These are the activations of a small neural network, seen along a few directions. Each row is one input.
Each table varies a few parts of the input and shows all the possible inputs, shuffled.
Descriptions start from the smaller parts, as in this example, which fits no table here: one of 3 separate values, together with either a single point or one of 11 places along a line or (one of 6 places along a line, together with one of 8 places around a ring).
Shared parts are said once, and a part with two or three values counts as separate values.

Other details of the inputs vary at random and push rows far along two fixed directions, the same in every table; ignore that.

A family of inputs:
R1: [ 10 -23  42  -7  20  20  21  22 -34   3  21   8  40]
R2: [ 11  -1  44   5  23  10  20  28 -16 -17  -1 -18  44]
R3: [-28  39 -34 -21   6 -28 -15   1 -24 -48  28  34 -37]
R4: [-19  22 -24 -25 -21 -87 -65  25 -28  -1   4  18 -15]
R5: [ 17 -26 -29   8  -2  47  35 -42  37  67 -33 -14 -16]
R6: [ -22   17  -81  -60    0   -9    5  -16   54   45    2   -3 -100]
R7: [ 21 -24  15  33  14  15   8   2 -29 -26  21  14  45]
R8: [ 10 -35  41   4   4  14  10  16 -27   2  39   5  45]
R9: [-20  30 -27 -32  -5 -35 -10  13 -17 -49  27  37 -40]
R10: [ 12 -10  32  46   9  13  -2   7 -13 -33   4  -7  46]
R11: [ 20  -6  10  29  11   6  34  -4 -33 -28   1  13  50]
R12: [  2  -9  50  32  -1  24 -11  -1 -18 -17   8 -10  46]
R13: [ -1   4  54  26   0  20  14  -2 -31 -13 -17  -9  41]
R14: [-30  31  -2 -45 -14 -15 -21  12 -30 -26  24  35 -49]
R15: [ 11 -24  34  19   4  27   0  -6 -34 -10  25  11  45]
R16: [ 20 -35  22  17  13   1  19  23 -22 -14  36   8  45]
R17: [-41  45 -12   8 -29 -40 -25  -1 -16 -46  14   9 -40]
R18: [ 44 -26 -34 -15  14 -13  -1 -12  41  92 -64 -30  12]
R19: [ 20   0  45   8  12  16  15  18 -16 -29 -15  -9  41]
R20: [ 30 -15  29  -5  16  19  26  13 -33 -22   2  12  41]
R21: [ 21  -7  34  24  13   5  16  20  -4 -39  -8  -2  46]
R22: [-39  45  15 -32 -18 -19 -31  17 -14 -33   7  14 -48]
R23: [ 19   0  22  14  11  17  34  -5 -44 -18  -6   6  45]
R24: [-22  11 -93 -45   0 -21   5 -15  66  35  10   4 -97]
R25: [ 43 -34 -47   1  14 -24  -2 -11  54  83 -57 -23  18]
R26: [ 20 -32  41   8  -7  21   5   6 -27 -11  25  14  42]
R27: [-39  39  -9 -34  -2  -9 -26   0 -37 -26  24  31 -46]
R28: [ 10   4  29  40   9   2  24   0 -17 -35 -15  -7  50]
R29: [-41  34 -11 -16 -36 -24 -24 -11 -36 -23  34  26 -39]
R30: [ 29 -25 -43  -1  23  48  32 -36  44  50 -29 -16 -13]
R31: [ 11 -18  37  33   9   1   7  30  -5 -22  17 -13  46]
R32: [-30  22  -6 -39 -32 -75 -74  18 -33  14   9  15 -15]
R33: [-38  44 -12 -23   2 -43 -16  29  -1 -44  23   7 -36]
R34: [-48  45  13 -36  -7 -25 -26  27 -14 -21  21   5 -45]
R35: [  9 -35  -9  10  -7  33   9 -15  72  66 -10 -40 -13]
R36: [-42  27 -57 -13 -45  -7 -22 -45  63  41 -14 -18 -96]
R37: [-38  52 -17  -9   2 -31 -25   6  -8 -55  11  13 -37]
R38: [ 37 -51 -42  14  -3  29  24 -23  61  45 -10  -7 -17]
R39: [ 19 -12 -25  11  19  44  22 -32  60  43 -45 -36 -13]
R40: [ 22 -17  42  -7  10 -26 -24  24 -42  34 -28  -1  64]
R41: [ 27 -38 -49  33  -8  29  33 -41  49  51 -19 -14 -10]
R42: [  9 -18 -12  13  11  52  12 -32  58  55 -41 -32 -17]
R43: [ 11 -16  57  22 -12  17  -6  13 -10 -18   7  -6  43]
R44: [-41  62  -4 -18 -14 -30 -12  -2 -25 -42  -4   5 -41]
R45: [ 28 -36 -26  28  -7  28  13 -17  77  38 -28 -28 -15]
Each input here is: one of 5 places around a ring, together with either a single point or (one of 2 separate values, together with one of 4 places along a line).
- Changing only the place on the ring of 5 turns R8 into R6. The same change can be made to R12. Which row results? => R39
- Changing only the place on the ring of 5 turns R40 into R18. The same change can be made to R34. Which row results? => R2
- Start at R11 and move only the place on the line of 4, one step at a time. The first step leads to R3. Which rows follow, in order? => R9, R24
- List by row number the other rows that have the place on the ring of 5 in common with R17. => R4, R7, R10, R16, R31, R38, R41, R45

A family of inputs:
R46: [-20   8  54   5   1  21   4  13 -25 -48  15   0   3]
R47: [ 62 -61   5   2  11  19  16 -12  31  82 -47 -21  57]
R48: [ 34 -68  16  34  -1  43   7 -17  49  68 -20 -27  49]
R49: [ 38 -58  21  50  -3  46   7 -11  55  60 -33 -35  44]
R50: [-11  41  34  13   1 -32 -19  11 -38 -27 -39 -12  42]
R51: [-17  -8  40 -19   2  16   9  14 -52  -7  48  19  12]
R52: [ 59 -66 -21  23  38  31  49  -6  47  51 -23 -15  56]
R53: [-36  44 -69 -39  -3 -59 -17   4  25 -25  -2  11 -90]
R54: [  4 -12   3  -7  10   4  21   3 -61 -25  45  42  19]
R55: [-13  31  13  29   6  11  23 -12 -34 -70   2   5  23]
R56: [ -42   42  -63  -29  -14  -19  -14  -22   18  -40   10   25 -105]
R57: [ -7  -1  43  12 -15 -15 -39  16 -27 -23  26  -5  27]
R58: [-30  30  48  38 -23 -15 -20   4 -25 -36  -6 -19  31]
R59: [  3  -4 -65 -23  -6 -12 -20 -31  82  75 -70 -29 -71]
R60: [ 66 -71 -26  17  31  29  56  -1  29  66 -16 -18  51]
R61: [-35  52 -49 -49 -17 -57 -62   9  17  11 -21  14 -80]
R62: [  4  30  15  20  21 -30  19  20 -26 -47  -1   3  30]
R63: [ -37   46  -69  -30  -13  -14  -21  -12   20  -31   19   35 -101]
R64: [-19   2  45 -10   3  23  -2  16 -28 -29  36  18  15]
R65: [ 10   3  10   6  13  10   4   1 -38 -56  34  24  16]
R66: [-41  35 -72 -43 -12 -17 -19 -18  14 -21  32  43 -94]
R67: [  8 -13  -2 -15  21 -35  18  29 -54 -11  34  26  35]
R68: [ 35 -63  27  52  -3  42  14 -20  53  52 -42 -45  41]
R69: [ 42 -65  24  11   5  76  49 -22  46  61  -7 -23  32]
R70: [ -54   35  -39  -61  -27   -6  -23   -2    6   11   42   18 -105]
R71: [  3   3  26 -18   9 -32 -34  24 -41  -7  -5  18  42]
R72: [ 16  -5   7 -15  11 -34  14  28 -36 -28  26  25  36]
R73: [ 61 -71 -21  26  21  68  59 -27  22  52  -4  -2  34]
R74: [-20  26  53  36 -17 -18 -21  10 -24 -28   4  -9  23]
R75: [  3  -7  21 -27   8 -39 -22  23 -64  15   8  19  39]
R76: [ 62 -55 -17  36  36  34  47   1  53  42 -37 -23  50]
R77: [  4  12 -70 -18 -15  -6 -18 -30  81  76 -71 -33 -66]
R78: [ 16   3   5  -3  24 -28   1  27 -31 -42  23   9  33]
R79: [ 10  -3  21 -24   4 -34 -26  29 -59   7   4  15  37]
R80: [  2  18  12  20   2  15  16   1 -35 -66  11  17  16]
R81: [-43  73 -41 -34 -18 -62 -47  -7  16   8 -31  -1 -82]
R82: [ -61   61  -31  -35  -32    0  -22   -9   26  -22   12   -1 -107]
R83: [ -7  34   9  21  16 -27  20  13 -27 -55 -11  -7  39]
R84: [ -8 -12  37  -1 -21 -16 -27  23 -46   0  33   8  27]
R85: [-34  35  51  19  -3  23  12   1 -25 -51   4 -16  15]
R86: [ 44 -71  20  27 -13  37  16 -19  44  74 -17 -28  48]
R87: [-15  17  46  27 -26 -11 -27  17 -26 -32   3  -9  25]
R88: [ 12  -7 -74 -33  -3 -11 -31 -32  79  84 -46 -29 -64]
R89: [-10 -10 -56 -25  -9  46   1 -41  93  62  -5 -31 -92]
R90: [-16  11  49   4   1  26  -3  22 -23 -40  24  10   8]
R91: [ 12  -4  12  -7   0   5  17   2 -43 -42  37  40  20]
R92: [-24  31  56  18   1  21  11   6 -24 -43  14  -6   6]
R93: [-14 -17  37  -2 -16 -21 -22  17 -52   9  37  13  30]
R94: [  8  20   8  12  13 -24  14  27 -29 -51  -2   3  32]
R95: [ -3  11 -84   8  -2  30  29 -60  87  37 -29 -16 -88]
- Changing only one part turns R84 into R87. The same change can be made to R70. Which row results? => R82
- Changing only one part turns R49 into R58. The same change can be made to R63. Which row results? => R55
- Describe the family of inputs behind these rows. => one of 5 places around a ring, together with one of 10 places along a line
- Which other rows does R62 become when the place on the line of 10 takes its other values? List them by row number. => R52, R53, R60, R67, R72, R76, R78, R83, R94
- Start at R48 and move only the place on the ring of 5, one step at a time. The first step leads to R64. Which rows follow, in order? => R66, R52, R71
